Each row below holds a small network's activations on one input, seen along a few directions.
Each table varies a few parts of the input and shows all the possible inputs, shuffled.
Descriptions start from the smaller parts, as in this example, which fits no table here: one of 2 separate values, together with either a single point or one of 9 places around a ring or (one of 4 places along a line, together with one of 5 places around a ring).
Shared parts are said once, and a part with two or three values counts as separate values.

Other details of the inputs shift rows strongly along two fixed directions, in all tables alike. That doesn't count.

A family of inputs:
x1: [ -6  19  28  -3  -6 -25 -11 -17 -77  39 -35  25  -9]
x2: [ -2 -30  32  13 -34   3 -39 -18 -45  10  -3  37 -31]
x3: [  3  19  30 -13  44 -27  -2   2 -44  33 -53  12  22]
x4: [  9 -24 -18  32   8  -9 -35 -13 -16  -1 -43  39 -28]
x5: [ -2  -6  17  -8 -24  -8 -14  -8 -58   7 -33  15   0]
x6: [-11 -59  13  47 -57  28 -24 -22 -26 -13  13  52 -55]
x7: [ 14 -13 -65  -6 -30  24  42  35  32 -39  28  15   0]
x8: [ -2  49  19 -36  49 -17   4   6  72  26  35 -65  33]
x9: [ -9  -2  68  -8  43 -12 -38 -24 -40  16 -61 -34  34]
x10: [  0 -56  -7  25 -29  30 -11   7 -20 -32 -16  37 -24]
x11: [ -2 -45  48  14 -23   7 -45 -31 -43   4 -24  -1  -6]
x12: [ -3   8  12  -5 -24 -12 -11 -10 -40  18  -5  26 -10]
x13: [  7  41  -5 -41  42 -21  25  22  53  13   6 -38  45]
x14: [ 14 -38 -54  34 -59   7 -28 -20 -30 -22 -20  40 -48]
x15: [ -5   4  66   3  37 -12 -36 -23  10  32  -7 -24   9]
x16: [ 25 -33   1  -5   0  18  -8   8  57  -9  28  -2   1]
x17: [-15  38  65  -7  48 -37 -23 -17 -42  48 -47  -2  20]
x18: [ -1  35  36 -32  65 -19  -5   2  51  18  -5 -65  49]
x19: [ -3 -64  16  52 -36  29 -25  -6 -11  -8   7  70 -55]
x20: [-27  57  46  12  38 -33   4 -28 -75  35 -45 -16  12]
x21: [  6 -29 -14  11   2  29  12  16  69 -20  37  -8  -4]
x22: [-15   7  49  17  49 -13 -11  -7 -28   7 -45   2  16]
x23: [-22 -19  72  24  48  -2 -35 -36 -39   4 -57 -37  24]
x24: [-17  62  -8 -19  24 -19  35  -3  24   2  35 -48  24]
x25: [-10   5 -24   0 -23  16  16   5  41 -17  58 -13 -17]
x26: [ 12 -48  31   6  -6  17 -32 -15  -9  -8 -19  -1   5]
x27: [  1  24 -35  -1  -2   3  33  27  40  -7  42  15  -8]
x28: [ 13  17 -54  -7  11   7  49  38  30 -10  19  16   3]
x29: [ 18 -14 -49 -14 -65  20  13  19  31  -9  61  29 -30]
x30: [-23  66  10 -26  40 -22  32 -11  10   1  -4 -80  51]
x31: [ -8  57 -29 -23  23 -14  50   7   5  -3  14 -58  36]
x32: [  4 -15 -23   3   4  21  18  27  58 -23  32   0  -3]
x33: [  7 -12  18   4 -14   0 -17   6 -12  14  -2  44 -24]
x34: [ 33 -23 -79 -26 -47  20  38  43  16 -19  20  37 -10]
x35: [ 13   0 -35 -31 -35  11  15  13  30 -15  37 -20   6]
x36: [ 11   4 -79   8 -36  -5   2  -7  42 -15  50   4 -32]
x37: [-14  -5  10  23 -29   2   0 -11 -29  -8   4  29 -28]
x38: [ -7  69  -4  -7  69 -43 -14 -24  45  25  -3 -63  25]
x39: [  5   8 -18 -33 -10   7   4   4  42  -7  40 -52  25]
x40: [ -5 -23   9  35 -20  13  -8   6 -26  -4  -3  66 -41]
x41: [ -9 -21  62  15  -5  -3 -48 -43 -38  25 -13   0 -12]
x42: [ -5 -40  12  29 -16  17 -13  -2 -54 -21 -46  42 -16]
x43: [-20  29  -1 -20  21   0  20  -6  40 -13  26 -79  31]
x44: [ 11  16 -33 -41   2  -1  27  22  39  -8  13 -29  38]
x45: [-15  17  39  13  49 -19  -2  -2 -36   9 -48   9  20]
x46: [  4  56 -25 -52  16 -20  38   8  15  16  13 -64  42]
x47: [ -8 -60   4  34 -49  30 -20 -13 -20 -24   6  19 -29]
x48: [ 15   7 -71 -15  -9  17  57  36  22 -26  22  -1   7]
x49: [ -8 -37  14  38 -18  17 -19   1 -20  -6   4  62 -42]
x50: [ -2   5 -38  -8 -28  18  31  11  28 -32  37 -22  -1]
x51: [ -7   8  67  -3  52 -22 -30 -13 -38  29 -61  -4  26]
x52: [ 26  -9 -82  -5 -10   2   9   4  52 -34  21 -17  -4]
x53: [ 27 -25 -53 -24 -42  28  20  32  45 -27  31   9   1]
x54: [  5 -19 -19  37 -31   8  10  21 -52   4 -14  91 -53]
x55: [  0  43  28 -14  37 -32   0   0 -30  45 -26   4  14]
Each input here is: one of 5 places around a ring, together with either a single point or (one of 2 separate values, together with one of 5 places along a line).
The inputs of x44 and x5 match in every part but the place on the ring of 5. If x7 is changed in the same way as x44 into x5, which row does it become?
Answer: x30
The inputs of x17 and x12 match in every part but the place on the ring of 5. If x33 is changed in the same way as x17 into x12, which row does it become?
Answer: x29
Change only the choice among 2 separate values in x47. List by row number the other rows that result.
Answer: x11
Change only the choice among 2 separate values in x21. List by row number the other rows that result.
Answer: x16
Change only the place on the ring of 5 in x32. List by row number the other rows that result.
Answer: x10, x25, x43, x49
Change only the place on the line of 5 in x25. List by row number the other rows that result.
Answer: x6, x20, x24, x37

A family of inputs:
x56: [ -5  51   9 -26  43 -21   6  -1  45  28  21 -52  28]
x57: [ 31 -54 -76 -11 -54  38  17  39  76 -39  51  28 -16]
x58: [ 26 -61 -37  21 -52  21   2  25 -39 -16 -22  86 -36]
x59: [ -4  -5  10  12 -23  -8 -12 -21 -72  10 -34  26 -17]
x60: [  9 -80  -3  29 -81  40 -32  -9 -26 -27  17  52 -53]
x61: [ -5  77  -4 -37  45 -32  37  19  22  27  14 -34  34]
x62: [ 15   2 -30 -15 -17   7   8  16  78  -5  62  -5  -6]
x63: [  4   2 -27 -18 -24   6   4  -1  42 -16  44 -35   2]
x64: [  9 -10  -8 -14 -10  23   4  10  78  -5  68 -19  -5]
x65: [ 12  11 -49 -25 -28   5  23   5  41 -16  49 -28   0]
x66: [-18  36  30  -1   7 -27  -2 -21 -90  19 -57   7   9]
x67: [-36  10  47  38  30 -13 -19 -41 -61   0 -42 -13  -5]
x68: [-12 -38  74  17  29   5 -44 -22 -33   9 -53 -14  23]
x69: [-13  37   4  -3  68  -6  24   1  45 -16  -3 -62  38]
x70: [-10  20  45   5  29 -27 -21 -18 -56  41 -42  18  -1]
x71: [-23  53  14   2  60 -17  19  -5  52   9  21 -53  18]
x72: [ -5  20  31   1  34 -21   0   2 -74  15 -75  19  24]
x73: [ 26 -72 -30  26 -55  27 -14  20 -27 -21 -19  79 -37]
Describe the family of inputs behind these rows.
Answer: one of 3 separate values, together with either a single point or one of 5 places along a line
The inputs of x63 and x62 match in every part but the choice among 3 separate values. If x66 is changed in the same way as x63 into x62, which row does it become?
Answer: x61

A family of inputs:
x74: [ -5  23   0 -12   2  -6   0 -10  19   4  24 -33   9]
x75: [  3  29 -10 -24  21  -7  22  12  20   2   3 -28  29]
x76: [ -8  23  21 -18  30  -5   0 -11  32   5  14 -62  32]
x77: [ 12 -33 -46  -6 -48  29  12  15  44 -29  54   0 -16]
x78: [-24  -1  50  35  12 -11 -33 -31 -60   9 -42  20 -20]
x79: [ -2   2  11   7  -4  -6 -12  -2  -1  11   7  19 -19]
x80: [  6 -37   4  16 -26  16 -14   4   1  -3   7  35 -23]
x81: [-11 -22  25  36   1  -2 -17  -8 -75  -2 -59  51 -16]
x82: [  0  24  10 -22  43 -10   6  -2  33   5  -7 -53  40]
x83: [ -4 -34  -1  29 -18  21  -9   0  -2 -17   6  28 -27]
x84: [ 19 -45 -18  15 -21  15  -6  17   5 -10  -5  55 -23]
x85: [ -2 -19  39  16   9   0 -24  -9 -15  12 -17  22 -10]
x86: [ -2   6  11 -12  13   2   1  -4  32   2  19 -32  14]
x87: [  6  31 -37 -35   6  -1  35  16  42 -14  25 -53  33]
x88: [-10 -20  14  40 -19   0 -15 -14 -74   1 -39  60 -38]
x89: [-18  28  55   6  36 -27 -22 -25 -63  38 -52  -1   8]
x90: [  3   2 -40 -15 -34  10  14   4  40 -16  51 -20  -8]
x91: [ -1  32 -13 -16   5 -12  17  -2   6   7  14 -29  14]
x92: [ -3  24  14 -13  35 -18   9   8  -3  13 -19  -4  22]
x93: [ -7 -21  19  26  17   3 -13  -7 -25  -7 -37  13  -2]
x94: [ -1  33 -11 -16   8 -11  17   2  11  11  14 -22  11]
x95: [  9 -21   0   2  -2   7 -10   0  -7  -9 -16   2   5]
x96: [ -4  24  31 -14  54 -17  -6  -7  13  16 -27 -43  38]
x97: [ -3  -1   9   5 -14  -2 -13 -10  -8   6   6   8 -14]
x98: [ 20 -26 -45  -2 -45  20  17  25   2 -24  15  37 -16]
x99: [ -9  20  26 -18  42 -13  -6 -16   0   4 -27 -63  41]
x100: [ -4 -29  11  25 -39   0 -20 -16 -83   3 -37  49 -32]
x101: [ 22 -12 -72  -6 -49  19  32  38  39 -14  59  49 -36]
x102: [ -3  43   3 -28  43 -17  20   9  22  13  -4 -39  40]
x103: [ 20 -23 -62   0 -61  23  18  27  53 -18  66  36 -38]
The inputs of x91 and x95 match in every part but one. If x100 is changed in the same way as x91 into x95, which row does it become?
Answer: x99
Describe the family of inputs behind these rows.
Answer: one of 5 places around a ring, together with either a single point or one of 5 places along a line
Which other rows agree with x102 in the place on the ring of 5? List them by row number.
Answer: x75, x81, x87, x92, x98

A family of inputs:
x104: [ 11  11 -47 -26  -5  12  43  26  53 -29  35 -27  23]
x105: [  2 -34  -5  16 -48   6 -34 -27 -47 -13 -14  11 -24]
x106: [-27  37  64   5  67 -27 -24 -35  10  28 -10 -54  18]
x107: [ 25  14 -46 -36  -1   5  35  39  64 -11  39 -12  22]
x108: [  1  -7 -17  -4 -17  20   7  -2  53 -18  56 -36  -4]
x109: [-20 -17  43  37  -1  -7 -41 -22 -55  16 -32  43 -37]
x110: [-17  41  29 -13  55 -28  11 -14 -43  16 -49 -46  45]
x111: [ 18 -58 -33   9 -47  21 -14   0 -25 -32 -26  25 -17]
x112: [-16 -10  39  23 -21  -2 -25 -27 -75   3 -32  27 -20]
x113: [ 10  -6 -18 -16 -17  13   5   5  69   3  58 -19  -3]
x114: [ -6  50 -12 -15  49 -22  31  10  10  13 -16 -28  29]
x115: [ 25 -12 -32 -26   6  18  18  28  86 -10  42 -23  19]
x116: [ -3  21  29 -23  50 -13  -7   4  14  16 -20 -35  40]
x117: [-15  -2  36  32  -4 -12 -26 -20 -64  15 -32  46 -33]
x118: [ 10 -45 -17  31 -23  21  -6  19  -7 -16 -11  67 -33]
x119: [-16  53  39  -8  75 -31   5  -8  -7  18 -41 -39  42]
x120: [-11  -8   6  20 -37   2  -2 -15 -71   6 -20  35 -29]
x121: [ 24 -69 -41  32 -40  37   1  28  31 -32  26  70 -42]
x122: [ 24  18 -52 -33  -4  -2  41  34  36  -1  23  -3  18]
x123: [ 11  29 -36 -32 -17  -3  25  18  59   2  61 -20   6]
x124: [-19 -23  47  30 -20   2 -38 -27 -66   3 -31  23 -22]
x125: [-19  19  53  -5  55 -16 -11 -18 -20   6 -45 -51  45]
x126: [ 13 -15 -29   5 -55   7   0   8 -34   9  11  62 -37]
x127: [-19  41  60 -19  46 -30 -19 -26   0  36 -12 -53  32]
x128: [ 13 -67  -4  27 -36  33  -9   5  -6 -29  -8  39 -22]
x129: [  2  41 -55 -10 -12  -4  36  17  35   1  48  -3 -15]
Describe the family of inputs behind these rows.
Answer: one of 2 separate values, together with either a single point or (one of 3 separate values, together with one of 4 places along a line)
The inputs of x106 and x121 match in every part but the choice among 2 separate values. If x112 is changed in the same way as x106 into x121, which row does it become?
Answer: x104
Start at x110 and move only the place on the line of 4, one step at a time. The first step leads to x104. Which rows follow, in order?
Answer: x125, x128
